These are the activations of a small neural network, seen along a few directions. Each row is one input.
In each table, some parts of the input vary, and every possible input appears once, in random order.
A made-up example of a description, with smaller parts first: line(4) and (point or (values(2) and ring(5)) or ring(11)).
Shared parts are said once, and a part with two or three values counts as separate values.

Other details of the inputs shift rows strongly along two fixed directions, in all tables alike. That doesn't count.

Table:
row 1: [ 18  18  11   6  15   0 -13  -7 -11   6  10   1   2]
row 2: [25 13  1  5 17  3 -9  1 -8  5 19 -3  3]
row 3: [ -6  -9 -14   0   0  -1   7  -1  11  11  -1  -1   9]
row 4: [ 20  18  11   5  11  -1 -12  -6 -14   9  11  -3  -2]
row 5: [ 13  17  11   1  -2   8 -20  14 -21 -33  -3   1  -3]
row 6: [ 21  16   6   2  15  -4 -11  -5 -16   6  11   1   2]
row 7: [ 20  17  12   6  16  -3 -11  -9 -10   3  12   1   4]
row 8: [-10 -18  -4   3  -3   3   2  -5   8  10   2   3   1]
row 9: [-8 -6 -7 -1 -6 -4  9 -7  3 13 -8 -1  1]
row 10: [ 20  16  14   5  11  -4 -12  -7  -9   5  15  -5   1]
row 11: [ -2  -8 -11   3  -4   2  14  -3  14  12  -1   0   0]
row 12: [-10 -10   1  -1  -1  -5   8  -2   7  14  -6   0   2]
row 13: [ -6  -9 -12  -1   0  -3   6  -3  16  14  -1   3   8]
row 14: [ 25  12   4   3  11  -1 -11   2  -7   7  21  -8   2]
row 15: [ -9 -11 -10   2  -1  -3  10   3   9  14   2  -3   4]
row 16: [-14  -2  -3  -1  -3   0   9 -10   5  10  -6   3   2]
row 17: [ 25  13   7   2  10  -2 -13   2  -4   6  20  -3   1]
row 18: [ 15  16  17  -2  -6   8 -25  24 -22 -52  -2  -3  -2]
row 19: [25 14  6  1 13  0 -6  0 -4  3 22  3 -2]
row 20: [ 23   5  10   5  10   4 -18  -7  -8   6  21  -2  -1]
row 21: [ -9  -7  -8  -2  -1  -4   7  -9   3  11 -11   3   4]
row 22: [ -7  -7  -3  -4 -28  11  -1  26   2 -42 -15   1  -7]
row 23: [ 19  10  15   3  16  -5 -10  -1 -11   7  15  -3   1]
row 24: [ 23  12  14   1  12  -4 -12  -4 -10   6  13  -6   1]
row 25: [-16  -7   2  -5 -24   6  -2  24 -12 -41 -23   0  -7]
row 26: [-8 -7 -7 -1  0 -4  8 -7  6 11 -9  3  6]
row 27: [-13  -4  -3   1   1  -3   7 -10  10   8  -6   1  -1]
row 28: [ 22  12  11   2  17  -3 -13  -5 -10   4  12  -2   5]
row 29: [ -9  -8  -4  -3   0  -3   5  -5   9  11 -10   1   6]
row 30: [-10  -4  -2   3  -6  -3   8 -10   8   9  -7  -1   3]
row 31: [-10  -9  -2   0  -2  -5  10  -3   4  13  -7   1   2]
row 32: [ -7 -10 -11   5   0   2  13   2   9  13   2  -2   1]
row 33: [ -7  -8 -10  -4  -2  -3   9  -3  15  14   4   3   5]
row 34: [-6 -8 -9 -1  1 -2 10 -3 17 11  1  4 -4]
row 35: [ 18  18   8   2  16  -3 -11  -6 -14   6  13  -1  -7]
row 36: [ -6 -10  -6   3  -2  -2  13   0  14  13   1   5  -1]
row 37: [ 14  17  17   0  -6   8 -25  22 -22 -53  -2  -2  -2]
row 38: [22 13  3  0 14 -1 -9  2 -8  5 24 -4  3]
row 39: [-14  -3  -6   0   1  -2   6  -9   6  12  -8   2  -3]
row 40: [ -6  -7 -12   1   2   2  13  -2  15   9   0   2  -4]
row 41: [-13  -6   1   5  -2  -4   9  -6   6   9  -6   2   2]
row 42: [-15  -3  -3  -5 -24  10  -4  20 -10 -44 -25   3  -3]
row 43: [ 19  15  10   0  17  -5 -11  -4 -11   5  13  -2  -4]
row 44: [ 11  15  22   2  -7   7 -22  25 -23 -49   1  -3  -6]
row 45: [ -3  -8 -11   1   0  -1  10  -4  16  12  -2   6   4]
row 46: [-19  -4   5  -1 -25  10  -4  24  -9 -43 -23   1  -7]
row 47: [-14  -6  -2   0   1  -4   7 -10  11   8  -4  -1   0]
row 48: [-13  -7  -2  -2   2  -5   7  -8  11   9  -5  -1   0]
row 49: [-16  -5  -1 -10 -25   8  -1  20 -12 -45 -22   1  -6]
row 50: [-11  -6  -6  -4   1  -5   7  -8   4  11  -9   1  -3]
row 51: [-15 -15  -1  -7 -26  17  -9  21  -4 -48 -12   3  -5]
row 52: [-5 -9 -9  5  0  1 15  0 12 12  1  3 -1]
row 53: [-11  -8  -5   1  -3  -5  10  -4   1  12  -7   2   0]
row 54: [ 20  16   7  -1  13  -4  -8  -6 -17   6  15   0  -1]
row 55: [-10  -9  -3  -6  -2  -3   9  -7   8   9  -5   0   5]
row 56: [-10  -7  -5  -5  -3  -4  10  -7   5  10  -5   2   3]
row 57: [ 21  13   3   1  18  -2 -12   3  -6   5  22  -6  -2]
row 58: [-12  -6  -8  -3   0  -5   8  -7   4  10  -7   1  -3]
row 59: [-14  -3  -3   0   1  -2   6 -10   8  12  -7   1  -3]
row 60: [-12  -4  -3  -1  -3  -2  10 -10   7   7  -5   3   4]
row 61: [-11 -16  -7  -1  -1   4   0  -8  11   8   1   3  -2]
row 62: [-14 -18  -6  -2 -17  12  -5   9   4 -25 -12   4   1]
row 63: [-14  -5  -3   3  -2  -2   8  -5   3  13  -8   2   0]
row 64: [ 22  11   9   5  14  -3 -11   6  -6   7  22  -1   0]
row 65: [ 19  18  13   6  10  -1 -13  -7 -12   8  11  -3  -1]
row 66: [25 13  3  6 12  3 -8  2 -8  6 20 -7 -1]
row 67: [-12  -6  -2  -4  -3  -3   9  -8   9   8  -3   1   5]
row 68: [-7 -8 -4 -2 -5 -4  9 -7  6 14 -8 -1  3]
row 69: [-9 -4 -6  0 -7 -3  9 -9  3 13 -9  0  0]
row 70: [ 11  12  19   1  -2   3 -17  18 -18 -33   4  -3  -4]
row 71: [23 14  2  2 15  4 -5  1 -9  4 23 -3 -1]
row 72: [ -4  -7 -12   0  -2   3  16  -3  12   8   2   4   0]
row 73: [ 18  16  11   5  14  -4  -8  -3 -17   8  13   0  -4]
row 74: [ -8  -7  -5  -2  -6  -4   8  -8   3  13 -10  -1   1]
row 75: [ -3  -7 -13   3   1   3  13  -3  14   9  -2   4   4]
row 76: [-11  -9  -3  -4   2  -5   6  -7  10  10  -6  -1   0]
row 77: [-13  -3  -6  -2  -3   0   9  -9   3  10  -7   3   2]
row 78: [-14  -8  -5  -7 -22   9  -6  28   3 -44 -14   0  -7]
row 79: [-17  -2  -2  -8 -27  10  -1  21 -12 -46 -22   2  -7]
row 80: [-13  -5  -2  -2  -3  -3   9 -10   8   6  -3   1   5]
row 81: [-14  -6   4  -5 -27   8  -4  21  -3 -43 -21  -4  -3]
row 82: [-11  -8  -3  -5   2  -4   6  -6  11  12  -7   0  -1]
row 83: [ 23  13  14   0  12  -3 -13  -3  -9   8  12  -5   0]
row 84: [-10  -8  -3  -7  -2  -3   8  -6   8  10  -6   1   4]
row 85: [ -8  -8 -14   0   3   2  10  -1  12  11   1  -3  -2]
Each input here is: values(5) and (point or ring(5) or ring(11)).
Changing only the values(5) part turns row 72 into row 40. The same change can be made to row 16. Which row results?
Answer: row 59
Changing only the values(5) part turns row 76 into row 24. The same change can be made to row 35. Which row results?
Answer: row 69
Changing only the values(5) part turns row 52 into row 75. The same change can be made to row 46. Which row results?
Answer: row 1
Change only the ring(11) part in row 54. List by row number the other rows that result.
Answer: row 16, row 49, row 55, row 56, row 60, row 67, row 77, row 79, row 80, row 84
Change only the ring(5) part in row 78. List by row number the other rows that result.
Answer: row 34, row 40, row 57, row 85

Table:
row 86: [-11  -8   2   4  19 -16  13 -24  23  50   4  -2   8]
row 87: [ 21  26   8   3  18  -2  -6   5 -14  -6   8   0 -10]
row 88: [-11  -3 -10  -9  -3   4  -1  -6  -2  -5  -8   4  -1]
row 89: [ -2 -11  -9  -1  -8   7   7   9  16  -4   7  -1  -3]
row 90: [ 23  26   8   3   9  -1  -8   3 -17  -2  10  -1 -12]
row 91: [-10  -6   4  -1 -17   1  -4  11   1 -17 -16  -5   9]
row 92: [ 14  15   7   5   8  10 -16  -2 -21 -11  11   3  -6]
row 93: [-15  -9   6  -1 -14  -2   1   5   5  -9 -10  -6  -1]
row 94: [ -7  -8   0  -1 -10   3  -2  -8   6  -5 -12   4  11]
row 95: [-14  -7   7  -2  -8   2  -6   3   6 -25 -12   5   0]
row 96: [-8 -2  2 -1 -9 -6 12  5  2  6 -5 -3 -2]
row 97: [  9  13  13   1   6  -6  -2  14 -10 -11   4  -2  -3]
row 98: [  2  -4  -9   5  14 -16  24 -26  14  60   6  -2  16]
row 99: [-15  -5 -11   3 -16   5  10  10  -4 -12 -18   3 -10]
row 100: [ -8 -11   1  -8  -1  -2  -5 -11   4   3  -5   2   4]
row 101: [-11  -1  -6  -2  -4   4   7 -12   3   1  -3   3  -2]
row 102: [ 24  23   2   2   5   2  -6   6 -19 -11   3  -2   0]
row 103: [ 31  11   3  -3  13   5 -20  16  -9 -12  27  -2  -3]
row 104: [-6 -6  6 -6 -2 -6 -6  3 -1  0 -5 -6  3]
row 105: [ -8  -1 -11  -1  -6   7   4  -9   2  -4 -11   4   8]
row 106: [-11 -13   3   3  -6   5  -2  -9   4   4  -7   4   0]
row 107: [-21  -2  -7  -4  -7   5   4   2   4 -21 -14   7  -3]
row 108: [-12 -12   5   5  -5  -2   0  -2   2   8  -5  -5   1]
row 109: [ 18  17  -2  -4  11  -3  -5   2 -17   0   7  -2  -7]
row 110: [ -4 -14 -16  -1 -16  10   6  14  15 -16  -3   1   7]
row 111: [-2 -3  4  5 -3 -3  6  7 -7  6 -2 -2 -2]
row 112: [ -4 -17 -11   5  -8  10   5  11  11  -4   6   1  -3]
row 113: [-9 -8 -5 -7 -4 -8 10  5  0  9 -7 -3  2]
row 114: [ 23   4  -3   8  35  -7   5 -17  18  43  35   0   4]
row 115: [ 23  16  23   1   8   2 -24  -3 -14 -12  16   0  -4]
What is each input in this table made of?
Answer: values(5) and (point or ring(5))
Changing only the values(5) part turns row 96 into row 111. The same change can be made to row 101. Which row results?
Answer: row 92
Change only the values(5) part in row 86. List by row number the other rows that result.
Answer: row 91, row 93, row 104, row 108
Which other rows agree with row 94 in the values(5) part? List them by row number.
Answer: row 91, row 98, row 102, row 105, row 110

Table:
row 116: [-28 -11  -8  -7   6  -9  19 -24  21  27  -7   2  -1]
row 117: [-19 -11   8  -7 -23   1   0  24 -12 -32 -20   0  -7]
row 118: [ 22   9  -7  -8  11   4 -11   6  -9  -8  21  -2   0]
row 119: [  2   3  -3   2  27 -11   8 -35   3  56  14   7  -2]
row 120: [ 19  18  10   1  15  -7 -10   3 -14  -1   2  -6   6]
row 121: [-17 -28 -20  -6 -17   1  19   7  15  16  -5  -4   6]
row 122: [ 15  22   6   0  15  -1  -9  -1 -17 -10   5   1   5]
row 123: [ 17   2  25   3  -6   6 -26  11 -14 -28   9  -3   7]
row 124: [ -7   1  -4  10  -4   3   4  -2  -6   5 -10   0   2]
row 125: [ 20  28   7  -3   5   2  -9   1 -16 -16   5   0   2]
row 126: [ 14   1 -11  11  29  -5  16 -25  23  50  27   8  -1]
row 127: [ 11  11  26   0  -1  -2 -16  15 -21 -26   6  -8 -11]
row 128: [-17  -7   1 -10  -8  -6   0  12   0 -11 -19  -2  -3]
row 129: [ 19   9   5   3  10  -1  -5  18   8 -12  14  -3  -2]
row 130: [ 15   0  11  12  16  -1 -16 -25   2  31  22   1   9]
row 131: [ 26   3  -9  -3  22 -10  -3  -7   4  36  24  -6   7]
row 132: [ 20  21   7  10   1   4  -8   0 -18   0   6  -2  -3]
row 133: [ 21   8  19  -1  11  -2 -27  -1  -4  -8  12  -5  10]
row 134: [-31 -18  -9   1 -15  -1  11   0   3   5 -20   4  -7]
row 135: [ 10  16  16  -2   3   7 -18   6 -20 -31   5  -1 -17]
row 136: [ -9   2  -3  -2 -18  13  -3  16 -16 -46 -24   5  -5]
row 137: [ 10  10  14  -3  19 -14  -6  -9   0  18   8  -8  -4]
row 138: [-19 -18 -16  11  -8   6  20   4  26  12  -2   3  -3]
row 139: [-22 -14 -11   1 -21  -8  27  -6  13  18 -20  -1   9]
row 140: [-22 -14 -18  -2  -6   3  21   6  29  -4  -5   7   2]
row 141: [ 10  15   9  -5  17  -7 -11  -4 -15  -3  10   4  -4]
row 142: [ -9   4  -2  -8 -26   2   2  22  -3 -36 -28  -4   1]
row 143: [-14 -24 -25   1 -13   6  13   1  12  14  -4  -1  -2]
row 144: [-30 -16  -5   3 -10  -1  15 -11  12  17 -14  -2  -8]
row 145: [-10   4  -7  -5 -27  13   3  13  -9 -40 -25   5  -7]
row 146: [ 17   7  13   7  -2   6  -6  29  -3 -26  15  -3  -5]
row 147: [ 22   9  13   4  19   5 -21 -22  -4  12  22   4   6]
row 148: [-23 -15  -6   1 -19  -2  17   7   2  -5 -24   0   8]
row 149: [-16 -22 -29  -8 -15  11  15   1  13   2  -9   3  -2]
row 150: [  1  -7   1  -1  15  -4  -4 -29  16  25  10   5  15]
What is each input in this table made of?
Answer: ring(5) and (values(3) or line(4))
Changing only the ring(5) part turns row 116 into row 127. The same change can be made to row 122. Which row results?
Answer: row 148
Change only the values(3) part in row 149. List by row number the other rows that result.
Answer: row 126, row 147
